Each row below holds a small network's activations on one input, seen along a few directions.
In each table, some parts of the input vary, and every possible input appears once, in random order.
A made-up example of a description, with smaller parts first: one of 3 separate values, together with either a single point or one of 11 places around a ring or (one of 4 places along a line, together with one of 8 places around a ring).
Shared parts are said once, and a part with two or three values counts as separate values.
In the rows, 128 means zero.

Other details of the inputs shift rows strongly along two fixed directions, in all tables alike. That doesn't count.
To show where, the next rows are all for the same input, with only those details redrawn:
[ 73 142 125 112 174 107  97  90 154  88 134 109 128 142 112]
[107 143 136 125 126 143 103 135 132 106 118 154 106 116 128]
[145 116  65 111 102 103 158 127  98 184 156  92 120 125 150]
[ 76 142 121 112 172 104 102  88 152  93 135 105 128 143 114]
[109 144 135 127 123 144 104 138 130 106 116 158 106 117 126]
[ 76 142 122 110 174 104 100  89 153  93 136 105 128 143 114]
[108 144 135 127 126 144 104 137 131 105 117 158 106 116 126]
[141 119  71 112 107 104 151 127 102 178 156  95 119 125 148]

A family of inputs:
row 1: [150 133 142 139  89 175 110 171 110 101 100 184  88 104 151]
row 2: [149 106  74 109 107 104 159 130  93 177 155  92 116 131 158]
row 3: [160 109  96 125 108 100 164 136 119 189 157 106 159 132 136]
row 4: [170  94  92 133 102  95 166 137 111 186 149  94 157 139 146]
row 5: [134 124 161 133 131 136 122 149 144 109 111 164 142 138 120]
row 6: [112 134 141 135 124 137 102 134 120  94 115 150 107 121 137]
row 7: [ 94 132 145 120 179 102 111 100 174  98 128 116 168 156 100]
row 8: [157 134  78 113 116 163 184 110  77 194 142  60 110 144 128]
row 9: [106 145 140 131 124 137 103 130 132 111 125 158 105 104 127]
row 10: [111 132 140 137 125 136  97 131 125  97 112 148 104 116 136]
row 11: [170 122 163 147  91 171 124 183 132 108  95 194 125 119 137]
row 12: [158 127 173 156  90 156 119 176 129 130 109 202 122 102 128]
row 13: [148 104  80 130 101  90 151 122  96 176 160  79 117 104 159]
row 14: [163 100 102 129 107  86 165 136 116 185 154 100 152 123 133]
row 15: [151 102  72 120 105 102 155 127  94 172 156  82 119 127 167]
row 16: [130 147 151 141  85 164  99 170 116 123 112 193  88  76 134]
row 17: [149 131 142 137  84 175 110 169 106 106  99 186  88 107 147]
row 18: [ 74 129 141 126 169  95  92  85 149  85 134 100 127 122 121]
row 19: [141 135 175 144 140 194 137 128 130 116  95 130 134 154  95]
row 20: [167 128 164 138  93 172 126 184 127 114  94 203 124 123 128]
row 21: [126 136 159 140 127 130 118 142 154 118 122 167 144 120 114]
row 22: [156 120 173 162  92 160 113 178 131 120 105 200 126 100 133]
row 23: [166 137 154 134  89 174 129 185 131 123  98 201 129 123 126]
row 24: [164 117  82 131 111 157 174 104  73 185 140  46 114 143 146]
row 25: [163 150 177 148 103 228 150 167 116 133  86 173 115 129 100]
row 26: [ 98 119 150 128 176  98 112  96 164  88 123 110 168 161 112]
row 27: [168 123 162 146  88 173 123 181 127 113  93 195 127 122 134]
row 28: [ 88 139 140 128 182 159 116  62 127  95 114  63 123 161 105]
row 29: [110 130 147 141 120 132  98 126 124 104 118 151 103 104 136]
row 30: [100 118 151 135 180  91 108  95 170  91 133 107 169 148 115]
row 31: [103 143 157 127 187 161 135  77 152 106 113  80 163 176  80]
row 32: [137 135 157 160  89 162  98 164 113 109 110 189  86  81 150]
row 33: [149 107  74 126 106  98 148 124  97 171 151  84 119 122 162]
row 34: [135 149 144 131  91 173 117 180 118 116 105 201  82  96 134]
row 35: [ 83 153 136 116 185 165 120  67 135  98 120  71 123 163  93]
row 36: [ 75 127 134 124 174  96  92  83 149  82 137 104 129 135 124]
row 37: [ 73 134 140 117 175  94  96  85 152  85 136 108 122 125 115]
row 38: [155 140 164 141  95 165 131 188 134 127 102 206 123 109 121]
row 39: [139 135 155 144  86 164 107 171 112 119 112 196  80  85 141]
row 40: [ 76 154 122 101 179 103 113  93 151  88 134 109 127 147 115]
row 41: [159 109  95 128 105  90 165 134 121 189 158  98 155 123 127]
row 42: [ 98 121 150 119 179  96 114  98 170  96 127 112 164 160 106]
row 43: [166 100 104 139 106  90 165 132 119 181 154  98 158 123 153]
row 44: [163 123 169 159  90 165 115 184 131 120  98 191 124 108 138]
row 45: [134 140 145 140  86 168 108 171 116 121 116 193  87  88 137]
row 46: [ 81 148 119  98 177 113 103  86 154  78 129 109 129 152 115]
row 47: [153 130  63  94 108 112 168 132  99 170 150 101 115 135 149]
row 48: [125 144 160 134 132 126 122 148 150 119 119 168 143 110 108]
row 49: [146 110  75 111 106  99 152 125  97 178 152  91 114 128 154]
row 50: [157 123 102 120 112  93 173 136 124 187 154 115 156 126 135]
row 51: [100 121 151 128 179  97 112  99 168  83 128 105 168 161 114]
row 52: [174 118  81 105 110 107 184 143 117 180 146 110 156 149 135]
row 53: [ 93 139 146 109 185 101 126 103 172  92 127 122 166 162 100]
row 54: [152 141 167 146  97 163 127 184 135 127 108 211 125 100 120]
row 55: [165 100  99 126 111  91 165 135 115 185 155 104 156 134 139]
row 56: [141 118  69 111 106 104 152 125 101 181 157  92 119 125 150]
row 57: [168 110  87 117 104 103 173 142 115 192 152 100 160 144 139]
row 58: [ 79 127 134 127 177  99  96  86 151  82 141  99 129 130 130]
row 59: [132 125 165 154 128 123 109 141 145 110 115 153 145 109 123]
row 60: [111 128 160 139 182 152 130  74 144 102 108  74 164 176  90]
row 61: [ 71 149 132 109 176  95 109  89 154  92 140 107 124 124 107]
row 62: [ 96 119 157 135 171  92 106  91 165  96 128 113 166 146 110]
row 63: [169  91  95 137  95  87 167 134 107 194 159  90 157 119 143]
row 64: [144 121  67 108 104 104 157 126  94 180 158  91 121 130 151]
row 65: [106 153 139 126 131 132 112 130 133 110 125 160 102 104 127]
row 66: [142 125  73 108 111  99 162 130 104 180 165 101 116 117 149]
row 67: [158 112  67 103 106 109 158 127  93 170 152  94 115 136 156]
row 68: [146 134 175 155 137 193 133 124 127 115  92 120 140 148 107]
row 69: [ 75 134 135 117 177  96  96  85 149  84 136 112 126 136 116]
row 70: [ 88 144 142 120 186 158 117  65 129  93 116  72 119 165  95]
Question: What is each input in this table made of?
Answer: one of 2 separate values, together with one of 5 places along a line, together with either a single point or one of 6 places along a line
Question: The inputs of row 37 and row 14 match in every part but the choice among 2 separate values. If row 13 is changed in the same way as row 37 into row 14, which row does it become?
Answer: row 59
Question: A walk changes only the place on the line of 6. It starts at row 23 and steps to row 57. List the rest of the walk in order.
Answer: row 7, row 3, row 21, row 41
Question: Which other rows does row 31 become when the choice among 2 separate values takes its other values? List them by row number.
Answer: row 35
Question: Which other rows does row 27 become when the choice among 2 separate values takes its other values? List them by row number.
Answer: row 17

A family of inputs:
row 71: [150 126 127 132  78 125 123 184 120 142 127 192 109  91 150]
row 72: [137 101  80 115 157  72 172  75 125 180 167  28 175 163 128]
row 73: [ 92 149 135 115 150 134 102 111 139  90 123 139 107 128 120]
row 74: [116 126 162 139 157 131 117 109 147  97 116 123 149 142 114]
row 75: [121 101  58 106 152  48 157  74 117 169 180  30 149 145 148]
row 76: [ 57 153 147 111 195 112  84  81 164  56 122 118 124 141 104]
row 77: [ 78 147 167 119 200 130 103  84 172  65 110 111 151 163  87]
row 78: [150 126 122 139  77 155 123 169  99 145 122 167  92  95 149]
row 79: [138 136 130 138  95 152 117 161 109 127 117 169  92 101 145]
row 80: [173 122 147 143  81 147 143 187 126 151 117 189 138 111 133]
row 81: [193 101  62 122  85 115 199 135  84 229 161  65 148 137 151]
row 82: [169 135 140 138  86 186 149 174 107 153 108 168 111 121 128]
row 83: [119 134 164 139 144 153 111 125 146  98 106 144 138 139 109]
row 84: [ 99 136 152 135 136 130  92 125 138  91 116 150 107 114 127]
Question: What is each input in this table made of?
Answer: one of 2 separate values, together with either a single point or one of 6 places along a line
Question: The inputs of row 80 and row 71 match in every part but the choice among 2 separate values. If row 74 is changed in the same way as row 80 into row 71, which row does it become?
Answer: row 75
